Each row below holds a small network's activations on one input, seen along a few directions.
In each table, some parts of the input vary, and every possible input appears once, in random order.
Descriptions start from the smaller parts, as in this example, which fits no table here: one of 2 separate values, together with either a single point or one of 9 places around a ring or (one of 5 places around a ring, together with one of 6 places along a line).
Shared parts are said once, and a part with two or three values counts as separate values.

Other details of the inputs shift rows strongly along two fixed directions, in all tables alike. That doesn't count.
These rows show it; all are for the same input, with only those details redrawn:
[  5  15  -1   0   8  12   0   3   3   8 -15   7   4   9   9  11]
[-16 -43 -22  18 -33  17  -7 -28  -7 -14  -8  -5  -3 -33 -38 -28]
[  2  -7  22 -15   3 -71 -38  26  20 -50  15 -64  -1  -6 -12  35]

Table:
R1: [  2  16  -8 -17   7   5   9   3   1  17 -12   9  10   2   7  13]
R2: [  4  11   5 -13   2  11   7   6  -2  15  -7  10   7  13   4  11]
R3: [-14 -32 -13  18 -26  11  13 -23  -8  -2  11  12  -5 -22  -9 -38]
R4: [ -9 -36 -10  18 -27  20   5 -27  -4  -5  14  -9  -8 -27 -38 -34]
R5: [  5  15  -1   0   8  12   0   3   3   8 -15   7   4   9   9  11]
R6: [ 0 11  2 -4  0 -1  7  8 -9 10  0 18 -9 15 22  1]
R7: [ -9 -35 -17  22 -21  15  -3 -25  -5 -11   3  -5   0 -33 -30 -24]
R8: [ -2  12  -3  -2   2  -2   4  12  -9  12   2  18 -10  17  20  -2]
R9: [  3   9   4   4  10  -3   6  11  -5  14   6  17  -3  14  21 -10]
R10: [  1  14  -4 -10  19   9  11   1   3  16  -1   5  12  -1  11   8]
R11: [ -2   1  -8  -4  13 -11  -3  -5   5  -4   4 -12  13 -11   0   7]
R12: [  1  19  -5  -5   9   4  -1  -2   5   9 -16  13   6   2  13  10]
R13: [-15 -43 -10  10 -25  14   2 -24  -9  -6  11  -6   2 -34 -37 -29]
R14: [ 4  7  8  3  9 -2 10  6 -4 12  5 17 -4 10 25 -6]
R15: [-10 -42  -7  20 -26  13   6 -28  -6 -13  14  -4 -11 -29 -37 -36]
R16: [  0  19 -13  -9  11   2   3  -4   2  14 -17   8  11   2   9  13]
R17: [ 6 16 -2  2 17  7  3 -2  4  9 -4 11 12 -2 15  8]
R18: [  6  11   9 -10   3  13   9   4   1  12   0  10   2  21   2   7]
R19: [-3 14 -5  0  3 -1  3 14 -7 12  4 18 -9 20 17 -5]
R20: [-12 -38  -4  12 -24  15   5 -24  -7  -4  16  -5  -4 -25 -36 -30]
R21: [-3 15  1 -3 -3 -1 11  5 -4  8  2 17 -5 14 23  1]
R22: [  6  -7  33 -23   1 -73 -31  28  21 -56  29 -63 -11   6 -14  30]
R23: [  3 -13  14   5   2 -21  -6   4  -2 -23  14 -20  -5 -11 -14   0]
R24: [10 16  6 -7  2 17  7  3  3 10 -2  2 -1 20  4  4]
R25: [ 11  13   7  -3   8  13   6   5  -9   2 -10  10  -4  14   9   6]
R26: [  2  11   3   6  12  -2   4  12  -3  14   7  17  -3  17  18 -12]
The inputs of R22 and R15 match in every part but one. If R12 is changed in the same way as R22 into R15, which row does it become? -> R17
What is each input in this table made of? -> one of 2 separate values, together with either one of 4 places along a line or one of 9 places around a ring

Table:
R27: [ -3  -6 -25  20 -15  78  16 -36  -5  34 -41  38  14 -12 -11 -19]
R28: [-21 -45 -10   6 -17 -64 -29  -1   3 -50  24 -42  -2 -37 -21 -14]
R29: [ 18  49  32 -31  49 -52 -13  43  17   2   9 -26  19  29  38  59]
R30: [-14 -22 -12   8 -29  33  24 -12 -23  24   8  39 -15   3   4 -40]
R31: [ 28  53  47 -19  38 -30  -4  51   7  -1  10 -10 -14  57  48  40]
R32: [  2   7 -32   8 -16  90  23 -42  -2  37 -51  42  13   0 -13 -11]
R33: [-18 -36  -1   0 -35 -49 -21   6  -9 -38  14 -12 -22 -11  -9 -20]
R34: [ 29  58  38 -22  56 -25  -9  42  25   9  -1 -14  12  41  35  51]
R35: [ -2 -34   6   7  -3 -20  -9  -9   5 -32  20 -33   0 -33 -29 -10]
R36: [ -8   5 -30  -5  -5  64  29 -30 -18  45 -28  44  13  -5 -12 -17]
R37: [ 29  58  43 -11  49 -27   5  39  16   8  22 -10  -4  45  45  35]
R38: [-13 -31  14  -1 -20 -50  -4   5   5 -26  50 -34 -13 -17 -15 -15]
R39: [ 26  66  19 -27  46  16   8  16  17  17 -29   7  16  34  33  61]
R40: [ -8   8 -51  11 -11  66  18 -29 -16  45 -49  53   6  -8   2 -18]
R41: [-18 -41   3   6 -26 -68 -22   2   1 -47  35 -37 -17 -25 -20 -20]
R42: [-23 -30 -33  13 -20 -24 -27 -10  -2 -26  -7 -20   3 -40 -16  -8]
R43: [ -5 -22 -11  19 -35  48  12 -14 -22  10 -12  32 -17  10 -19 -33]
R44: [ -5 -32  -3  10 -13  -9 -15 -18   4 -29   1 -33   8 -44 -36   4]
R45: [ 12  36  -4  -3  31  45  40  -1  -7  57  -5  54  15  25  40 -10]
R46: [ -7 -41  10  10 -22 -24 -22  -3   3 -39  29 -40 -15 -14 -44 -16]
What is each input in this table made of? -> one of 4 places along a line, together with one of 5 places along a line
The inputs of R41 and R37 match in every part but the place on the line of 4. If R28 is changed in the same way as R41 into R37, which row does it become? -> R35
A walk changes only the place on the line of 4. It starts at R33 and steps to R30. List the rest of the walk in order. -> R31, R43
Change only the place on the line of 5 in R29. List by row number the other rows that result. -> R30, R36, R38, R45

Table:
R47: [  7  -1 -11  33   7  55  10 -23   1  14 -32  26   6 -22   4  -8]
R48: [-33 -74 -26  30 -53 -25 -20  -6 -22 -29  36  -9 -34 -28 -33 -77]
R49: [ -1  -4  16  11   1 -72 -12  23  -1 -35  36 -24 -21   6  26  -8]
R50: [  3 -12 -22  10 -16  54  29 -40 -12  20  12   6 -12 -25 -35 -27]
R51: [ 13  -3  50 -25  -7 -57 -26  31  38 -46  30 -83  -5  19 -29  34]
R52: [-14 -73   6  14 -60  -2 -20 -25   9 -52  10 -51 -18 -26 -87 -33]
R53: [  1  21   7 -33   9 -66 -19  19  23 -27 -13 -31   9  -6  29  53]
R54: [ 31  42  29  -8  30  28   1  21   4  14 -24  15 -11  57  -2  31]
R55: [  2  41 -10 -30   8  -3  -3  19   9  35 -38  21  18  28  40  39]
R56: [  9 -15   2  17 -24  69  19 -43  -3  -2 -21  23  -8  -3 -25 -27]
R57: [  9 -25  27  -8  -4  36  50 -20 -38  21  14  41   2 -12   0 -27]
R58: [ -3  22   3 -26   9 -52 -23  21  12 -34 -22 -31   2   0  27  58]
R59: [ -5 -58  15   4 -49 -13 -14 -35  12 -60  24 -60  -9 -41 -58 -17]
R60: [ -3  34 -10 -42  24 -62 -23  29  13  -1   2 -21  18  11  14  34]
R61: [13 42  8 -1 53 14 13  2 19 21 -5 11 28  8 42 33]
R62: [-17 -58 -22  28 -31 -40  -4 -12 -24 -41  31 -13 -24 -26 -17 -56]
R63: [  9  30  -1  -1  31 -12   3  46 -17  24  12  32 -19  58  57 -15]
R64: [ -1  32   0 -22  20 -40 -21  24  -1 -27 -25 -22   1   6  24  53]
R65: [ 25  37  18  10  36  23 -11  28  12  27 -26  10  19  30  22  30]
R66: [ 25  48  23 -18  25  34  25   5  16  13   5   1  10  35  25  33]
R67: [-22 -73 -19   4 -52  -9  -6 -26  -5 -27  45 -60 -18 -46 -96 -38]
R68: [ 37  47  28  -7  36  27   5   4   1  -1 -22  18 -12  39  15  35]
R69: [-20  -5 -52  -9 -20  38  12 -22 -10  39 -30  46  23 -10   3 -15]
R70: [ -6   9 -26  19  25  38  22 -33  -7  31  -6  27  15 -26  -5 -29]
R71: [  2  41  15   0  15 -12   4  37  -1  29  16  38 -21  47  57  -8]
R72: [ 16  18  55 -40  30   8  40  36 -19  37  22  28   0  37  26  10]
R73: [ 27  40  11  10  42  21 -14  36  -4  23 -27  14  18  27  19  30]
R74: [ -2  32 -11 -30  27 -54  -7  12  15 -11  -3 -14  14  -4  18  29]
R75: [ -8 -56   8  18 -18 -36 -28 -25  24 -51  15 -54   6 -65 -36  -5]
R76: [  2  10  14 -17  38 -67 -35  29  17 -13  35 -59  15  -4 -16  19]
R77: [-18  -7 -42   2 -30  47   4 -21 -20  31 -52  40   5  -5   0  -9]
R78: [-16 -21  -7  36 -40  31  35 -33 -22  19  19  57 -17  -9  17 -48]
R79: [  9  -3  37 -14  22 -79 -49  35  39 -34  21 -76  19  -2  -6  46]
R80: [-18 -20  31  -5 -21 -64 -18  32   8 -25  55 -19 -28  10   8  -7]
R81: [-12 -10  -9  34 -28  19  29 -23 -20  18   8  53 -21  -4  25 -47]
R82: [ -6 -15 -17  10 -27  80  34 -30  -5  30   3  19   3   6 -34 -32]
R83: [-21 -24 -34 -13 -21 -23  -3 -19   6 -22  -9  -5  14 -37 -11   2]
R84: [-10 -14 -32  26   5  74  18 -35  -9  53 -14  42  26 -13 -13 -34]
R85: [ 10   9 -15  30  20  49   5 -11 -11   9 -31  26   5 -19   1  -4]
R86: [-12  14 -39   2  -9  45  -2  -8 -28  28 -51  38   5   4   5   2]
The inputs of R86 and R64 match in every part but one. If R69 is changed in the same way as R86 into R64, which row does it become? -> R83
What is each input in this table made of? -> one of 2 separate values, together with either a single point or one of 4 places along a line or (one of 3 separate values, together with one of 5 places along a line)
Change only the choice among 3 separate values in R75. List by row number the other rows that result. -> R53, R59
